Here are a small network's activations along a few directions, averaged over the inputs that share one value of a field.
Values that are neighbours, or in one group, have similar rows; names and order tell nothing.
In the rows, zero is written as 500.
Random noise pushes rows far along 17 fixed directions. That doesn't count. These rows show it; they differ only by the noise:
[594 175 650 422 599 350 524 534 605 577 615 498 437 611 437 497 527 494
 316 580 543 806 595 463 368 696 507 464 526 338]
[592 458 575 469 346 277 532 439 332 542 415 343 382 813 414 364 570 519
 501 537 489 578 338 618 522 762 513 461 560 617]
[553 703 543 647 483 549 405 459 593 428 526 448 658 452 445 555 693 342
 452 363 388 503 426 395 555 625 234 231 668 488]
[596 205 315 562 421 734 407 349 599 562 568 377 747 262 454 439 234 574
 603 505 445 471 691 343 615 587 499 382 512 116]
[485 572 278 349 453 592 459 416 526 457 499 573 534 520 456 283 183 595
 553 677 408 434 702 646 521 564 860 581 552 694]
[645 535 827 654 473 702 572 583 497 688 539 424 372 626 231 562 707 607
 226 330 430 562 678 408 475 517 647 813 438 534]
[308 428 326 739 523 539 639 499 486 616 324 229 387 393 415 615 557 518
 638 321 460 460 267 578 583 300 566 773 325 528]
[435 819 592 579 572 680 668 299 472 413 478 391 511 445 482 593 685 371
 638 252 221 547 632 512 524 708 631 584 677 533]
[460 536 320 386 531 404 477 408 504 389 444 444 550 338 600 511 500 453
 378 377 494 235 560 383 574 296 553 666 383 152]
[596 361 519 567 602 413 451 263 714 606 454 695 586 625 551 505 540 606
 531 331 597 711 346 611 418 489 624 348 568 457]
[462 442 553 600 648 450 510 559 509 337 234 333 526 481 725 694 670 270
 545 538 613 254 302 762 167 293 464 209 523 686]
[680 368 673 660 572 657 424 454 638 591 330 622 615 552 605 309 504 674
 471 401 836 384 501 645 498 483 316 318 551 342]
[385 429 312 270 451 289 537 584 300 524 485 398 309 385 550 553 431 447
 437 316 521 522 545 310 636 756 490 391 355 227]
[586 352 264 382 434 730 415 444 522 469 416 349 515 333 419 606 317 478
 397 293 405 318 710 441 546 680 719 184 544 454]
[703 178 583 453 428 641 439 237 261 395 414 451 492 773 643 538 479 288
 880 616 436 711 385 652 474 578 523 182 704 643]
[284 749 488 357 517 310 513 463 355 449 527 811 500 517 620 433 556 497
 565 414 531 679 399 466 602 763 517 486 615 559]
[502 429 503 585 635 437 439 462 847 466 519 556 698 348 434 470 688 570
 330 601 507 461 291 566 463 405 293 513 642 289]
[667 233 189 301 586 602 532 344 754 346 478 202 430 386 336 475 317 464
 407 658 253 288 654 624 594 291 622 669 550 335]
[569 658 418 441 383 848 275 581 449 557 485 598 487 336 480 451 542 558
 467 554 414 336 541 467 534 401 626 374 417 418]


SAV, 10 values:
kozi: [611 371 547 466 478 252 695 330 451 430 463 364 482 665 450 562 440 498
 567 324 510 522 414 495 732 657 272 506 687 528]
zipo: [342 849 527 230 585 372 799 444 494 504 558 595 165 468 399 702 762 675
 559 298 241 618 371 641 495 850 684 591 647 672]
dineb: [561 564 531 395 569 664 797 448 586 586 490 514 357 429 346 678 245 752
 609 461 355 377 699 674 524 376 892 800 528 821]
sele: [738 357 496 534 576 570 387 139 719 623 591 754 554 632 535 620 661 568
 634 372 390 834 244 500 542 220 578 438 514 340]
bipal: [309 319 454 595 479 477 669 433 538 468 526 235 440 462 311 504 554 495
 615 507 342 643 386 568 580 677 482 662 606 483]
volu: [143 592 204 332 561 376 375 749 413 395 595 597 430 455 546 378 484 303
 269 684 468 646 558 392 492 491 622 696 315 519]
mezer: [410 499 407 547 489 524 564 528 649 429 712 585 587 435 263 618 433 552
 465 567 361 596 452 362 669 470 313 782 672 749]
leku: [233 433 629 597 764 664 671 467 567 523 431 587 445 368 735 566 547 469
 609 266 683 684 697 563 313 550 715 602 445 399]
tola: [390 184 446 537 499 418 616 600 494 595 588 353 477 527 445 408 346 603
 433 583 628 592 614 413 493 473 470 870 295 303]
dit: [465 240 528 451 612 476 520 585 715 471 677 634 540 356 511 413 337 574
 516 768 625 610 590 454 536 389 280 610 523 353]
The values of SAV form 3 separate groups.
Q: Which other values are in the same group as tola? Give them in the order they are listed.
A: zipo, mezer
Q: Which other values are in the same group as bipal? Give them in the order they are listed.
A: leku, dit

FUGI, 13 values:
gal: [619 318 576 256 675 350 717 478 602 613 556 497 214 442 576 830 619 647
 655 594 392 627 355 670 277 484 582 379 467 341]
gom: [622 760 347 371 369 388 420 389 286 390 483 551 558 669 672 399 273 379
 585 513 454 322 712 402 551 305 624 527 374 579]
ronas: [715 503 579 401 434 366 484 337 344 402 408 537 580 596 621 687 533 464
 695 597 477 294 231 610 446 317 446 231 624 666]
fop: [515 624 396 641 454 386 330 608 671 431 412 386 531 543 314 432 667 408
  88 321 565 303 319 409 685 318 275 525 475 525]
mimog: [515 486 508 506 332 248 331 335 570 605 659 458 661 606 449 276 655 472
 413 644 350 813 444 388 339 812 657 346 488 132]
dasag: [422 627 535 563 702 542 577 739 600 391 521 293 403 456 401 435 649 291
 275 629 441 456 621 564 507 413 262 711 497 543]
gek: [464 320 498 387 586 406 730 540 476 538 528 564 279 493 495 527 240 621
 664 398 659 603 551 517 728 545 305 668 483 600]
ropiz: [539 425 721 567 475 753 511 364 395 463 422 645 674 506 572 433 628 651
 529 486 539 418 504 544 503 597 556 664 672 348]
vunu: [558 365 498 394 546 702 420 681 496 518 386 524 146 518 464 408 636 463
 338 379 693 479 445 519 773 427 191 445 434 396]
tupo: [556 345 442 439 750 719 444 239 773 342 510 837 537 548 499 696 588 462
 466 279 444 674 456 588 538 311 590 441 766 610]
numi: [758  92 482 450 399 580 183 575 581 549 487 464 526 532 414 484 583 497
 270 802 522 439 281 503 440 178 491 391 419 347]
rigu: [176 479 468 596 563 845 462 752 565 567 570 761 557 200 438 585 501 587
 626 559 532 732 404 529 477 750 430 335 651 787]
pup: [475 326 522 427 611 710 517 394 483 247 381 346 473 496 565 430 548 293
 465 542 498 394 642 612 513 439 516 633 649 418]
The values of FUGI form a ring.
Q: Going along FUGI from ropiz by way of its neighbour gom, in what order are fop, mimog, gek, numi met?
A: numi, fop, mimog, gek
Q: How many steps from neighbour to neighbour lead from pup to tupo, at the fewest?
A: 4

PAR, 13 values:
lefud: [420 660 386 543 497 257 631 459 634 644 650 507 489 380 450 583 400 650
 620 457 377 583 486 403 471 442 588 640 340 444]
gase: [697 286 665 616 211 714 454 452 280 640 472 417 573 590 425 502 350 629
 770 470 568 521 478 467 579 877 364  46 640 624]
pazat: [450 648 557 540 684 590 604 565 654 523 527 564 404 336 543 627 610 536
 557 366 511 513 523 508 493 377 355 532 462 444]
tiga: [595 545 316 420 493 288 538 539 553 509 486 346 370 479 518 533 304 452
 609 623 430 398 461 543 526 287 443 414 346 532]
luve: [633 568 506 422 451 406 423 488 533 475 570 419 510 620 495 494 567 405
 507 748 344 537 462 570 301 476 566 349 510 555]
muf: [549 612 305 560 353 436 487 384 363 491 364 231 464 606 537 324 485 457
 617 306 497 359 440 485 719 565 325 440 406 337]
nit: [633 588 655 566 431 646 441 623 348 620 393 576 415 566 568 547 515 578
 500 466 614 327 511 516 450 297 585 452 321 578]
figes: [646 354 473 431 587 593 469 416 721 561 661 711 529 411 402 575 312 565
 491 410 473 698 614 388 630 499 470 385 596 447]
fif: [439 498 643 689 393 814 394 413 323 523 473 432 715 452 513 603 796 420
 546 555 339 521 415 459 310 517 728 537 534 430]
tov: [579 558 385 633 486 343 481 236 584 592 496 407 635 559 529 556 477 494
 521 210 445 537 500 392 487 423 661 480 377 319]
momap: [728 346 503 591 538 495 477 258 712 495 604 305 560 644 432 430 462 355
 578 543 338 709 636 499 456 435 500 493 530 336]
zave: [645 578 458 521 322 628 460 310 507 554 705 532 651 544 369 391 369 656
 682 648 278 553 566 417 645 497 547 683 579 463]
dulob: [354 435 438 435 443 450 547 361 368 384 456 557 626 385 591 484 452 514
 610 455 551 399 434 440 641 516 497 650 586 374]
The values of PAR form a ring.
Q: Going along PAR from figes by way of its neighbour tiga, in what order are lefud, nit, fif, tov met?
A: nit, tov, fif, lefud
Q: Which values are neighbours of zave? Give them in the order they are listed.
A: pazat, muf
